Each row below holds a small network's activations on one input, seen along a few directions.
Each table varies a few parts of the input and shows all the possible inputs, shuffled.
Descriptions start from the smaller parts, as in this example, which fits no table here: one of 2 separate values, together with either a single point or one of 11 places along a line or (one of 4 places along a line, together with one of 5 places around a ring).
Shared parts are said once, and a part with two or three values counts as separate values.
(in the rows, 128 means zero)

Other details of the inputs vary at random and push rows far along two fixed directions, the same in every table; ignore that.

Rows:
R1: [126 142 132 118 140 130 126 117  78 113 122 129 141 131 148 115]
R2: [143 128 160  82 140 125 114 105 161 163 167 152 122 116 117 159]
R3: [126 141 100 135 137 150 127 139  80 104 102 135 129 129 143 115]
R4: [140 110 169 160 105 134 155 148 144 120 128 105 150 125 107 133]
R5: [126 147 106  75 147 135 119 105 125 124 133 142 131 113 150 147]
R6: [111 163 116 129 116 138 140 137  80 106  74 105 139 134 141 119]
R7: [122 146 117  75 176 105  98  77 126 161 177 172 101 114 154 152]
R8: [121 115 131 140  93 122 168 170 160 139 115 114 124 134 134  76]
R9: [168  65 155 176  90 133 157 154 178 123 134 106 114 116  60 148]
R10: [122 136 101 123 141 133 116 128  80 121 103 145 131 126 140 121]
R11: [107 130 134 170 108 145 147 146 124 120 113 112 141 128 134 127]
R12: [128 152 104  17 172  86  89  78 180 195 190 198  81 107 166 101]
R13: [150 121 143  29 144  93 127 113 201 195 185 190  95  99 138 124]
R14: [144 101 135 142 111 122 136 136 142 130 111 119 125 116  99 144]
R15: [150  59 168 178  90 122 154 146 145 122 155 129 116 123  67 142]
R16: [128 121 141 168 126 121 144 132 104 106 118  95 138 149 129 114]
R17: [114 140 127 115 140 133 111 129  77 115 113 134 125 133 136 117]
R18: [164  70 157 182  94 139 157 165 189 130 137 116 125 120  64 150]
R19: [115 153 111 119 138 140 124 136 112 131  89 136 143 122 153 134]
R20: [125 136 125  87 101 118 157 145 125 130 104 131 114 124 164  85]
R21: [115 150 110 113 136 151 135 136 123 112 112 133 153 127 155 137]
R22: [112 163 130  85 148 134 121 109 124 148 141 164 129 107 161 149]
R23: [118 159 101 134 137 130 111 123 116 108 125 122 142 138 164 122]
R24: [127 100 128 143 102 105 159 158 132 124 122 113 104 145 136  68]
R25: [136 112 133 161 116 113 123 126 157 134 132 120 122 139  84 131]
R26: [164  54 182 169  88 123 147 142 152 125 158 115 119 139  53 141]
R27: [125 156 134  65 164 127  89  82 148 174 171 157 119 116 144 150]
R28: [130 123 117 166 119 127 137 145 107  97 128 102 136 147 138 124]
R29: [108 144  93 157 138 131 128 137  80 107  81 116 136 146 152 112]
R30: [137 123 145  88 135 117 121  97 146 154 163 156 108  98 122 160]
R31: [166  52 160 105 101  94 146 142 176 156 182 156  89 114  84  97]
R32: [111 159  90 162 136 149 126 136 105 101  83 117 138 142 156 108]
R33: [125 150  95  81 174 108  76  79 148 166 149 175 115 114 144 145]
R34: [146 111 148  98 154 106 106  89 149 158 179 143 103 135 110 150]
R35: [102 185 111 118 133 145 133 141  84 116  75 122 149 134 158 119]
R36: [ 91 162 122 145 129 148 120 145  95 114  86 102 147 137 151 108]
R37: [143 125 126 105 139 124 107 114 170 153 183 141 128 112 125 156]
R38: [149 128 138  92 138 123 118 120 166 148 175 150 130 110 126 163]
R39: [132 163 134  59 162 120 109  83 113 146 146 145 127 106 159 142]
R40: [122 153 140 104 124 139 129 117  98 121 108 116 134 131 148 131]
R41: [114 124 111 159 115 154 143 148 136 107 112 106 154 135 129 127]
R42: [135 114 120 124 139 122 108 117 166 164 145 144 125 111 109 149]
R43: [112 127 130 179 111 131 139 136 126 109 111 116 133 139 132 121]
R44: [113 128 135 171 116 128 120 140 124 109 101 104 133 146 117 112]
R45: [119 159 113 130 114 146 141 144  86  90  96 102 149 131 164 123]
R46: [123 143  92  85 174 120 105  94 124 132 154 151 121 129 153 142]
R47: [123 151 105  93 165 108 101  96 111 148 145 147 110 132 132 136]
R48: [115 134 151 147 113 140 137 157 119 115  94 108 141 132 123 127]
R49: [ 97 167  81 136 143 149 121 124  98  93  91 122 153 145 175 111]
R50: [107 160  94 154 132 163 132 146 105 112  86 112 145 132 158 113]
R51: [151  76 133 140 117 129 136 135 146 114 155 135 126 125  86 143]
R52: [168  56 158 178  87 121 146 157 154 110 167 116 126 129  66 143]
R53: [ 93 185  98 130 136 146 122 133  85 122  82 113 149 138 159 111]
R54: [140 127 149 103 150 119 111  97 165 164 175 139 130 110 120 146]
R55: [105 156 131 127 120 141 131 140  80 102  75 101 136 133 150 117]
R56: [143  97 141 162 103 124 142 148 111 116 123 118 125 136  76 126]
R57: [120 129 142 170 109 136 129 132 125 111 108 102 139 154 123 115]
R58: [115 149  91 157 143 144 135 139  86  99  89 113 130 145 155 111]
R59: [147  93 162 178 110 114 134 126 166 125 146 106 134 136  90 127]
R60: [152  54 172 186 103 104 139 146 169 128 154 101 108 142  49 140]
Each input here is: one of 6 places around a ring, together with either a single point or one of 9 places around a ring.
Changing only the place on the ring of 6 turns R12 into R13. The same change can be made to R23. Which row results?
Answer: R38
Changing only the place on the ring of 6 turns R3 into R9. The same change can be made to R26. Which row results?
Answer: R40
Change only the place on the ring of 9 in R11. List by row number the other rows that result.
Answer: R27, R36, R37, R41, R42, R50, R53, R54
Change only the place on the ring of 6 in R29. List by row number the other rows that result.
Answer: R10, R14, R19, R33, R42
Change only the place on the ring of 6 in R60. List by row number the other rows that result.
Answer: R17, R36, R44, R48, R55

Rows:
R61: [106 151 120 183 120 149 128 150  58  97  49  90 157 143 135 100]
R62: [120 163  98  71 154 120 115 115 110 147 165 167 116 110 185 119]
R63: [122 156  99  83 166 122  96  84  91 122 154 170 131 114 170 157]
R64: [131  63 180 214  51 112 173 171 183 116 116  75 116 154  61  95]
R65: [141  52 190 214  58 126 160 164 131  91 115  93 128 146  45 134]
R66: [157  36 148 163  81 124 161 161 193 127 155 136 112 117  70 132]
R67: [172  69 148 134 134 112 121 119 190 169 189 161  94 103  40 182]
R68: [152  50 175 221  74 122 164 165 134 101  98  95 127 126  46 137]
R69: [174  57 149 107 110 100 140 121 206 170 178 177  92 103  69 149]
R70: [149  62 188 182  86 118 141 150 149 133 158 109 111 134  39 150]
R71: [155  67 131 129 122 104 124 119 239 166 193 143  95 111  75 142]
R72: [112 172 102  93 176 116  81  72 111 157 121 140 113 120 153 143]
R73: [113 189 134  15 166 152 106  79 150 179 153 184 153  70 182 192]
R74: [128 138 106 130 121 138 132 145 127 132  96 137 136 133 134  94]
R75: [163  77 163 155 135 104 114  86 192 150 198 121 108 136  75 166]
R76: [147  80 174 131 130  95 102 105 183 167 188 133 107 135  52 166]
R77: [154  72 183 106 103  96 134 130 187 178 195 151  84 116  67 134]
R78: [142  63 163 222  65 110 173 172 184 126  99  75 115 139  67 101]
R79: [117 124 112 184 107 150 154 155  82  80  64 118 144 136 118 126]
R80: [135 157 116  43 153 109 119 109 104 154 119 148 104 113 165 117]
R81: [170 108 120  57 138 106 126 112 170 164 163 165  96 111 110 143]
R82: [157  55 171 157  83 103 162 154 167 141 127 130 104 115  72 121]
R83: [100 177 113  87 163 118  79  73 104 146 132 140 118 137 153 137]
R84: [ 92 149  87 191 127 161 131 161  85  80  69  92 160 160 148 118]
R85: [146 123  99  54 144 124 119 120 145 141 154 153 109 115 145 131]
R86: [116 155  87  80 180 143  90 105 106 142 152 168 115 109 152 158]
R87: [125 164  93  64 158 128 116 116 121 167 134 179 106 114 164 122]
R88: [113 172  83  81 161 117 108  97 146 161 124 159 112 121 167 115]
R89: [158  76 164 136 124  95 137 104 213 157 197 129 100 126  93 126]
R90: [128 156 138  57 153 114  95  90  93 133 146 144 112 124 132 146]
R91: [105 175 138 129  89 183 185 166  98  94  54  65 200 120 159 140]
R92: [105 138  92 127 145 151 120 127  85  96 102 143 138 126 154 139]
R93: [111 149 130 188 126 156 136 141  56  78  84  85 168 162 153 100]
R94: [114 145 129 138 142 144 130 112  61  93 112 126 144 142 165 127]
R95: [154  66 152 183  91 100 157 161 202 126 171 111 127 134  79 122]
R96: [115 169  89  73 169 115 107 111 142 163 128 167 119 127 165 117]
R97: [ 98 192 132 173  92 182 148 158 136  91  49  71 177 133 180 136]
R98: [152  57 174 229  78 128 164 176 135 117 109  86 121 130  41 139]
R99: [ 99 209 133 102 142 165 120 133 146 133  94 121 176 117 185 160]
R100: [168  60 151 205  76 134 174 172 146  87 103  85 129 139  39 142]
R101: [ 93 154 118 168 113 129 154 172  91 110  48  89 144 152 161  75]
R102: [119 166 123  89 180 137 101  88  77 137 159 151 123 128 169 143]
R103: [109 154 126 127 132 142 152 141  79 114 119 122 131 141 183  88]
R104: [134 123 104 124 133 146 129 136 105  92 113 113 133 131 121 141]
R105: [118 127 142 180 104 145 163 159  97  91  96  91 152 153 149  67]
R106: [119 165 130  37 139 111 117 111  98 139 132 148 107 127 164 108]
R107: [100 154 125 194 131 147 141 142  68  80  85  79 164 175 158 110]
R108: [102 160 121 133 143 128 142 135 103 110 112 112 141 154 184  83]
R109: [165 114 188  40 151 126 109  91 250 224 239 188 113  56  83 230]
R110: [170 107 130  82 149 105 105  92 147 135 195 147 114 110 106 176]
R111: [102 164 128 129 132 140 101 121  66 114  95 116 146 146 142 110]
R112: [141  50 143 220  71 130 174 195 196 108 125  88 134 148  66 108]
R113: [115 172  91  99 179 117  85  89 109 135 157 150 138 132 167 152]
R114: [153 116 126  81 147 101 104 105 176 161 197 169 116 104 127 128]
R115: [118 213 134  25 176 158  79  86 161 178 149 173 160  77 176 174]
R116: [109 173  87  87 156 110 109  95 138 140 150 148 122 118 186 110]
R117: [118 149 124 159 115 142 149 153  50  78  48  81 143 140 137 110]
R118: [ 95 146 140 126 117 115 134 146 120 129 107 114 127 152 143  88]
R119: [150 106 127  74 137  99 119 100 165 153 195 181 107 100 136 139]
R120: [146  67 185 162  74 110 147 157 175 139 146 111 117 136  59 100]
R121: [139 110 145 119 118 113 141 142 136 162 129 139 101 115 115 116]
R122: [122 144 105 147  92 138 168 173  74  68  83  88 153 147 174  86]
R123: [110 154  98 185 120 163 131 155  71  87  53 103 162 148 132 106]
R124: [128 167  96  91 175 126  78  87  99 133 156 157 142 121 163 145]
R125: [105 169  88 144 156 140 112 126  96 118  89 126 143 146 144 132]
R126: [111 161 101 143 141 144 122 132  66 100 123 128 143 131 163 136]
R127: [ 99 159  93 203 114 145 135 137  80  74  82  81 158 158 160 117]
R128: [120 142 131 147 103 144 172 163  67  73  84  82 147 156 175  78]
R129: [110 170 109  87 186 113  81  86 105 161 126 147 122 123 149 146]
R130: [159  69 140 203 103 118 133 130 196 135 143 108 114 133  42 160]
R131: [147 137 142  87 160 123 112  92 102 120 162 130 121 128 136 149]
R132: [166  55 142 114 119 113 130 138 214 174 206 163  90 102  72 151]
R133: [147 106 150  72 148 106 124  91 152 157 191 170 103 110 142 129]
R134: [113 150  88 134 151 158  98 129  92 106 102 129 148 134 149 126]
R135: [110 150  87 117 135 152 120 146 111 116 100 134 142 130 168  89]
R136: [109 162  75  99 176 135  81  84 131 139 141 148 119 124 156 152]
R137: [ 90 144 139 146  82 139 163 165  66  85  63 110 136 150 160  73]
R138: [108 161 116 115 133 128 125 136  92 137  77 126 133 128 163  81]
Changing only one part turns R61 into R129. The same change can be made to R124. Which row results?
Answer: R113
Changing only one part turns R62 into R95. The same change can be made to R121. Which row results?
Answer: R101
What is each input in this table made of?
Answer: one of 6 places along a line, together with either a single point or (one of 2 separate values, together with one of 6 places around a ring)
A walk changes only the place on the ring of 6. It starts at R120 and steps to R138. List the rest of the walk in order.
Answer: R74, R135, R114, R105
Change only the place on the line of 6 in R99. List by row number the other rows that result.
Answer: R73, R91, R97, R109, R115
Change only the choice among 2 separate values in R111. List by row number the other rows that result.
Answer: R120
A walk changes only the place on the ring of 6. It starts at R86 and steps to R126. List the rest of the walk in order.
Answer: R102, R70, R98, R67

Rows:
R139: [118 140 121 138 123 140 136 138 110 113 107 118 138 132 140 125]
R140: [136 117 134 124 130 125 125 123 134 133 144 136 123 123 118 138]
R141: [133 115 132 138 121 128 131 134 131 127 126 125 126 128 112 130]
R142: [135 113 130 141 124 124 129 131 137 127 136 125 125 130 112 131]
R143: [131 155 118  18 173 101  95  81 155 186 181 187  95 101 164 127]
R144: [140 111 144 133 121 126 131 129 142 130 139 124 128 126 109 137]
R145: [ 91 194  87  78 146 137 129 131  71 119  84 141 134 132 212  81]
R146: [137 121 130 123 132 125 122 121 148 138 143 136 125 120 117 143]
R147: [136 111 137 143 122 122 129 130 141 129 138 122 125 132 108 131]
R148: [136 115 135 137 120 130 134 134 132 122 130 122 130 128 115 134]
R149: [121 135 130 138 121 136 134 136 118 118 113 116 136 132 133 127]
R150: [119 138 125 138 124 134 132 136 108 118 106 119 134 134 134 119]
R151: [138 111 131 130 130 122 122 122 151 137 147 134 122 124 109 139]
R152: [140 111 138 129 130 117 123 118 144 137 148 132 118 126 110 138]
R153: [119 135 124 143 125 134 129 133 119 118 114 118 136 136 133 122]
R154: [120 137 125 143 126 136 131 134 119 120 114 118 137 134 135 124]
R155: [118 141 116 143 128 140 132 137 111 114 107 119 139 134 142 121]
R156: [121 137 127 141 123 135 132 134 121 120 112 118 138 131 133 127]
R157: [134 114 131 143 122 125 132 130 130 123 129 123 125 131 115 130]
R158: [137 110 144 138 120 124 131 129 138 130 141 127 126 127 109 136]
What is each input in this table made of?
Answer: one of 2 separate values, together with either a single point or one of 9 places around a ring
Changing only the choice among 2 separate values turns R140 into R158. The same change can be made to R148. Which row results?
Answer: R144

Rows:
R159: [109 166 137 127 125 145 142 145  80 110  91 117 147 130 170 117]
R160: [148  94 154 240 109 151 119 159 129  74 104  84 143 148  77 176]
R161: [119 116 110 157 116 132 138 135 125 129 119 125 126 133 119 102]
R162: [107 189 106  66 168 126  95  97 125 147 139 150 127 122 190 127]
R163: [121 123 118 132 122 131 142 148  88 104 106 118 130 139 133 112]
R164: [110 148 115 142 119 145 135 151 127 121  99 125 141 131 148 114]
R165: [111 189 118  53 172 125  91  89 119 159 130 154 119 115 178 134]
R166: [143 105 143  94 144  93 109  91 162 167 173 148 103 122  95 139]
R167: [127 143 131 120 120 146 138 147 110 111 102 121 144 125 145 125]
R168: [123 138 115 135 115 144 144 150 126 108  95 121 141 124 149 125]
R169: [154  85 139 109 139  95 121  86 191 176 207 148 107 121  83 137]
R170: [127 106 147 152 104 125 145 140 102 109 123 115 126 138 113 115]
R171: [164  61 131 138 111 104 145 126 180 150 174 138 108 116  65 141]
What is each input in this table made of?
Answer: either a single point or (one of 2 separate values, together with one of 6 places around a ring)
Change only the choice among 2 separate values in R171. List by row number the other rows that result.
Answer: R168
